These are the activations of a small neural network, seen along a few directions. Each row is one input.
In each table, some parts of the input vary, and every possible input appears once, in random order.
Descriptions start from the smaller parts, as in this example, which fits no table here: one of 2 separate values, together with either a single point or one of 11 places around a ring or (one of 4 places along a line, together with one of 5 places around a ring).
Shared parts are said once, and a part with two or three values counts as separate values.
(in the rows, 128 means zero)

Other details of the inputs shift rows strongly along two fixed directions, in all tables alike. That doesn't count.

Rows:
x1: [122 135 102 119 138 121 111 127 152 111 129 147 128]
x2: [139 128  75 148 156 152 107 104 145 114 139 143 147]
x3: [143 130 143 123 140 145 122 134 149 121 122 118 101]
x4: [108  91  98 140 193 171  85 158 138  81 142 131  80]
x5: [116  94 188 112 134 133 116 172 109 106 122 120  81]
x6: [102 115  84 149 130 121 105 117 151 120 141 126 119]
x7: [120  84 192 109 156 144 135 188  88 106 130 118  66]
x8: [149 125 158 126  73  93 168 124 111 177 127 122 146]
x9: [129  87 179 112 142 145 123 178 127 116 126 124  63]
x10: [140 117 104 139 125 141 108 114 148 126 125 137 132]
x11: [ 73 103 133 119 154 163 123  90 140 138 144 121 121]
x12: [148 100 178 109 149 154 125 163  91 117 124 130  98]
x13: [135 171  90 140  99 117 117  71 149 133 125 154 193]
x14: [128 103 187 115 126 118 172 177  94 149 137 123  92]
x15: [118 121 108 120 140 125 108 139 145 108 126 141 117]
x16: [140 133 188 110 130 136 161 164  92 136 117 116 106]
x17: [128 137  98 142 134 145 112 118 159 117 123 119 122]
x18: [148 128 108 136 130 138 113 101 156 129 127 143 136]
x19: [138 156 154 126  69  86 184 121 122 178 127 109 149]
x20: [113 131  81 137 130 112 112 115 154 110 129 139 141]
x21: [149  96 162 124 135 136 145 158 100 136 131 121 111]
x22: [139 102  88 123 170 158  63 130 149  92 118 136 111]
x23: [129 127 205 100 122 119 144 154 116 131 120 140  99]
x24: [123 119  95 141 139 150  74 109 140 100 119 138 137]
x25: [132 140  71 157 121 119 133  92 132 146 140 138 176]
x26: [105 126  88 149 138 118 133 122 130 130 150 130 134]
x27: [144  98 168 117 121 120 153 164  86 155 134 114 113]
x28: [143 129 188 112 113 113 167 140 136 147 129 142 107]
x29: [105 150 104 140 119 120 116 101 149 116 126 151 149]
x30: [151 177 136 108  92  96 165 116 138 154 118 131 165]
x31: [126 124  71 137 113 108 102 107 135 131 126 129 160]
x32: [131 134 108 138 155 149 126 136 135 115 134 119 120]
x33: [153 159 119 122  69  79 168  96 129 168 121 144 196]
x34: [123 182  99 140 101 115 130  85 151 131 120 132 177]
x35: [141 126 207  99 133 139 130 163 112 122 110 113  89]
x36: [123 126  97 144 120 131  92 100 136 113 122 134 153]
x37: [118 109 186 114 126 116 160 167  86 137 133 127  98]
x38: [125  69 180 115 149 148 115 186 123 105 128 111  51]
x39: [133 146  91 126 133 128 108 123 148 118 116 122 138]
x40: [144 181 110 138 116 118 171 100 141 151 136 134 171]
x41: [143 131  88 143 158 150 111 107 143 118 138 146 144]
x42: [146 131 170 104 103 105 159 156 116 144 113 109 123]
x43: [115 134 162 123 106  97 173 142  90 152 136 128 133]
x44: [105 147  91 143 117 120 100 107 136 118 127 109 145]
x45: [111 142  95 140 158 141 114 111 136 102 141 151 132]
x46: [153 137 188 107 106 126 163 152 126 149 119 116 107]
x47: [130 174  99 124 108  91 150  90 161 142 129 161 174]
x48: [125 130 174 116 107 117 134 148 108 137 115 105 115]
x49: [137 151 154 125 118 112 182 131 124 152 141 147 140]
x50: [123 175  72 156 106 102 161  89 138 156 142 118 184]
x51: [117  72 166 118 146 140 110 181 121 115 130 112  55]
x52: [109 123 176 119  98  93 146 145 106 141 130 124 118]
x53: [162 149 158 107  76  89 172 124 117 169 114 143 170]
x54: [160 160 131 112  84  95 159 105 132 160 119 151 179]
x55: [108 131  78 152 157 147  98 117 127 102 131 113 127]
x56: [ 90  99 114 137 149 141  75 141 130  94 128 127  96]
x57: [130  88 102 125 143 136  80 145 124 112 118 121 111]
x58: [149  92 182 116 102 121 145 159 104 156 119 117 101]
x59: [143 172 126 138  97 104 190 110 127 163 134 122 171]
x60: [142 124 192 107 139 124 175 161 112 141 138 141 101]
x61: [131 115 170 123 127 117 173 160 109 141 139 129 107]
x62: [135 100  99 141 167 165  97 137 129 106 133 132 116]
x63: [135  99 198 107  97 114 132 162  82 147 117 112 110]
x64: [135 166 170 116 110 101 189 117 115 151 135 155 150]
x65: [126 140 108 135 170 159 106 121 135  95 129 125 116]
x66: [111 162  78 136  88  75 147  95 145 151 135 141 179]
x67: [116  96  83 146 168 170  68 140 158  83 126 101  84]
x68: [118 129  80 152 154 142 115 124 137 117 138 110 127]
x69: [135 148  92 122 147 134 103 117 159 108 118 127 131]
x70: [138 108 169 121 117 122 149 150  80 148 123 125 122]
x71: [122  99 122 132 144 151  97 153 136 112 125  99  83]
x72: [131 157 110 141  89  92 163  93 102 166 133 139 190]
x73: [136 125  84 151 112 127 116  95 154 128 130 135 155]
x74: [ 99 170 141 120  94 125 187  48 140 191 136 115 192]
x75: [143 136 130 128 164 154 128 139 134 119 133 119 109]
x76: [116 112  95 143 129 136  77 111 130 110 123 128 136]
x77: [112 123  70 134 140 127  86 128 143 108 125 104 124]
x78: [136 109 186 107 126 130 145 163 128 132 129 134  84]
x79: [126 174  96 145 111 118 154  94 129 134 132 126 175]
x80: [105 143  81 150 152 139 114 106 140 102 140 150 140]
x81: [123 148  94 138 160 155 107 117 133 102 129 127 132]
x82: [119 126 137 128 131 139 105 136 130 104 117 107 113]
x83: [133 105 126 134 144 145 115 135 105 112 128 128 124]
x84: [108  94 187 100 127 158 149 101 109 173 131 112 128]
x85: [133 110 131 126 153 156  76 125 134  97 117 136 112]
x86: [114 127 101 132 163 169  63 129 149  78 120 117 105]
x87: [129 119 217  96 116 123 145 169 103 132 120 136  93]
x88: [100 100  85 144 182 165  70 147 116  84 131  96  92]
x89: [135 126  91 142 168 158  92 103 132 100 131 144 135]
x90: [108 129  82 135 126 107 110 119 145 123 130 137 137]
x91: [125 128  76 149 151 151  97 104 128 108 129 145 151]
x92: [158 158 130 129  83 106 163  90 145 164 128 150 175]
x93: [140 157 143 114  81  86 167 130 120 164 117 116 155]
Description of these inputs: one of 3 separate values, together with either a single point or (one of 5 places around a ring, together with one of 6 places along a line).
Q: The inputs of x26 and x50 match in every part but the choice among 3 separate values. If x1 is changed in the same way as x26 into x50, which row does it become?
A: x30
Q: The inputs of x72 and x88 match in every part but the choice among 3 separate values. If x70 is changed in the same way as x72 into x88, which row does it become?
A: x55

Rows:
x94: [110 141 170 123  68  56 213 155  92 180 141 133 139]
x95: [153 158 208 106  72  74 213 157 127 172 133 152 128]
x96: [139  64 201  94 165 171 123 163  94 120 115 122  79]
x97: [123 183 107 141  68  95 135  80 149 144 113 129 188]
x98: [105  86  50 160 169 138  79 145 118 103 140  93 107]
x99: [132 103  79 144 146 164  47 129 133  83 107 110 116]
x100: [ 94  69  70 151 146 138  72 111 116 120 138 113 125]
x101: [101 107  77 145 154 159  58  90 183  94 135 136 116]
x102: [133 198  53 153 100 124 166  37 159 156 129 148 232]
x103: [121 138  55 162 184 163 104 107 139  91 157 160 137]
x104: [121  59 174 117 130 137 125 189  70 145 124  78  77]
x105: [130  94  90 141 136 146  49 108 134  93 112 132 129]
x106: [110 105 192 113 173 183 126 158 104 114 129 106  67]
x107: [106  98 203 110 162 165 129 140 106 127 134 128  85]
x108: [130 210  53 160  89  88 161  53 191 147 138 143 198]
x109: [153 163 200 120  98 125 214 116  86 188 124 129 161]
x110: [112 100 128 106 143 146  67 124 144 104 116 129 100]
x111: [115 147  58 137 161 133  68 117 173  92 127 121 130]
x112: [ 96  76 185 111 123 133 130 183  85 140 127  79  65]
x113: [124 210  54 160  78  76 137  64 170 132 126 139 211]
x114: [137 127 160 128  71  59 212 156  76 186 138 134 150]
x115: [ 88 112  77 136 177 174  75  83 167  86 135 139 129]
x116: [139 170 161 121  63  67 177 137 124 144 124 154 158]
x117: [ 59  84  56 154 150 141  58 100 143 102 149 113 124]
x118: [144 178  88 139 111 105 181  93 141 143 145 171 195]
x119: [159  77 190 107 142 166 114 184 113 127 113  99  65]
x120: [160 176  82 131  94  82 148 102 144 148 129 168 186]
x121: [131  90  86 124 161 159  41 114 145  99 116 134 119]
x122: [ 91 177  53 162  86  73 163  80 142 157 151 117 191]
x123: [123  80 211 101 118 131  98 168 104 116 101 116  76]
x124: [106 139  67 131 145 152  58 106 172  98 125 119 139]
x125: [132 168 203 101  88 111 215 117 116 178 117 125 154]
x126: [ 94 155  47 165 195 172  86  91 164  81 154 128 128]
x127: [172 156 189  95  67  95 179 133 104 188 104 124 162]
x128: [132  88 201 102 140 161 115 180 125 119 115  97  50]
x129: [148  63 182 110 144 159 101 162 120 125 117 121  78]
x130: [ 96 137  91 152 188 157 106 124 145  88 153 153 109]
x131: [137 214  52 170 120 115 174  46 146 153 151 152 221]
x132: [176 152 180 118  75  80 210 150 119 178 129 157 149]
x133: [150 111 139 116 168 159 135 155 115 105 129 113  98]
x134: [122 103 195  97 162 142 152 193 111 107 132 136  70]
x135: [166  99 169 117 145 141 131 183 123 126 123 106  82]
x136: [109 128  53 161 171 176  84  55 145 105 144 152 159]
x137: [122 119 107 114 154 131  87 157 144  87 125 143  88]
x138: [159 105 140 122 133 133  98 170 108  97 116 105  96]
x139: [142 176 193 104  99  94 224 129 116 167 122 126 144]
x140: [174 148 198 113  64  64 194 167  90 168 108 151 150]
x141: [167 105 164  99 149 132 112 184 108 121 109 107  84]
Q: What do these inputs look like to the network?
A: one of 2 separate values, together with one of 4 places along a line, together with either a single point or one of 5 places along a line
Q: A walk changes only the place on the line of 5. It starts at x136 and steps to x96. List the rest of the walk in order.
A: x129, x121, x105
Q: Which other rows agree with x113 in the choice among 2 separate values and the place on the line of 4? List them by row number.
A: x108, x111, x122, x126, x139
Q: Change only the choice among 2 separate values in x126. List by row number the other rows that result.
A: x131
Q: A walk changes only the place on the line of 4. It starts at x123 and steps to x97. List the rest of the walk in order.
A: x113, x116

Rows:
x142: [117  90 162 119 157 145 106 194 100 100 125 100  62]
x143: [134  85 218  96 104 114 146 180  97 149 119 115  77]
x144: [148 144 128 126  90  85 176 120 117 165 130 138 165]
x145: [116 141  73 148 210 203  88  84 166  88 138 140 131]
x146: [141  66 144 123 158 151  79 184 116 100 121 112  64]
x147: [110 158  70 141  99 101 109  73 158 129 126 150 181]
x148: [122 132  87 136 115 130  93  99 141 119 119 123 158]
x149: [128 152 196 114  68  74 208 131  92 183 132 137 157]
x150: [120 118 112 128 134 128  83 146 140 100 117 116 109]
x151: [116  99  70 146 147 154  65 110 148 105 128 109 121]
x152: [142 189  77 147 155 152 151  70 166 122 143 174 182]
x153: [142  77 144 111 156 147  75 178 111  90 112 118  73]
x154: [145 153 225  99 133 139 203 132 115 150 135 152 116]
x155: [153 134 240  91 156 157 183 177 107 130 127 126  71]
x156: [107 115  46 146 158 143  57 119 167  93 132 115 113]
x157: [ 99 153  39 160 110 108 119  64 164 129 141 146 184]
x158: [110  76 124 127 176 172  75 160 104  93 130 100  81]
x159: [126 155 118 139  91  91 165 119 136 156 129 123 156]
x160: [146 138 194 113  66  91 203 134  92 190 121 115 153]
x161: [139 185  94 149  78  74 180  84 124 168 136 152 207]
Q: The inputs of x159 and x157 match in every part but one. If x150 is changed in the same way as x159 into x157, which row does it become?
A: x147
Q: What do these inputs look like to the network?
A: one of 4 separate values, together with either a single point or one of 4 places along a line
Q: Which other rows agree with x144 in the choice among 4 separate values? List them by row number.
A: x146, x152, x153, x161
Q: Change only the choice among 4 separate values in x158. List by row number the other rows that result.
A: x142, x149, x161
Q: Change only the choice among 4 separate values in x145. List by row number the other rows that result.
A: x152, x154, x155
